These are the activations of a small neural network, seen along a few directions. Each row is one input.
In each table, some parts of the input vary, and every possible input appears once, in random order.
Descriptions start from the smaller parts, as in this example, which fits no table here: line(4) and (point or ring(11) or (values(2) and ring(8))).
Shared parts are said once, and a part with two or three values counts as separate values.
In the rows, zero is written as 128.

Other details of the inputs vary at random and push rows far along two fixed directions, the same in every table; ignore that.

Rows:
R1: [ 62  74 137 134  83 164 190 141 144 230 162]
R2: [159 165 128 136 142  84  89 123 111  41  91]
R3: [142 132 119 121 152 171 122 137 135 146 166]
R4: [174 158 107 136 164  71 107 117 113  50 106]
R5: [ 16  77 115 133  70  44 183 135 130 137 102]
R6: [ 56  72 111 113  98 136 182 152 140 199 159]
R7: [ 56  93 125 124  83  58 161 139 123 107  89]
R8: [179 144 145 131 135 184 118 131 122 141 146]
R9: [ 60  99 123 123  83  61 158 140 120 105  92]
R10: [118 101 122 114 130 168 140 157 135 174 150]
R11: [170 135 123 119 158 179 104 148 128 139 150]
R12: [183 147 113 124 157  78 105 128 109  47  93]
R13: [125 157 122 139 132  62 113 110 116  43  99]
R14: [104  89 144 128  98 176 165 147 136 206 148]
R15: [154 140 138 138 130 175 133 122 128 153 159]
R16: [141 169 137 129 149 199  93 127 134 126 174]
R17: [ 56  96 124 127  85  58 159 140 124 110  88]
R18: [ 90  84 107 114 102  58 168 147 118 117  95]
R19: [164 128 143 134 128 178 125 135 126 158 142]
R20: [128 150 142 112 157 157  84  74 165 190 129]
R21: [180 155 140 144 148 192 111 119 130 148 164]
R22: [153 138 141 138 132 175 132 120 132 152 158]
R23: [148 176 124 144 148  79  95 109 116  38 105]
R24: [193 153 135 141 137  79 115 112 105  54  85]
R25: [153 152 147 105 163 167  69  83 159 179 115]
R26: [162 143 117 127 163 174 108 136 131 139 164]
Description of these inputs: values(2) and (point or (values(3) and line(4))).
The inputs of R19 and R21 match in every part but the values(2) part. If R18 is changed in the same way as R19 into R21, which row does it become?
Answer: R6
Change only the values(3) part in R3. List by row number the other rows that result.
Answer: R13, R22
Start at R2 and move only the line(4) part, one step at a time. The first step leads to R17. Which rows follow, in order?
Answer: R7, R9
Change only the values(3) part in R24. List by row number the other rows that result.
Answer: R7, R12
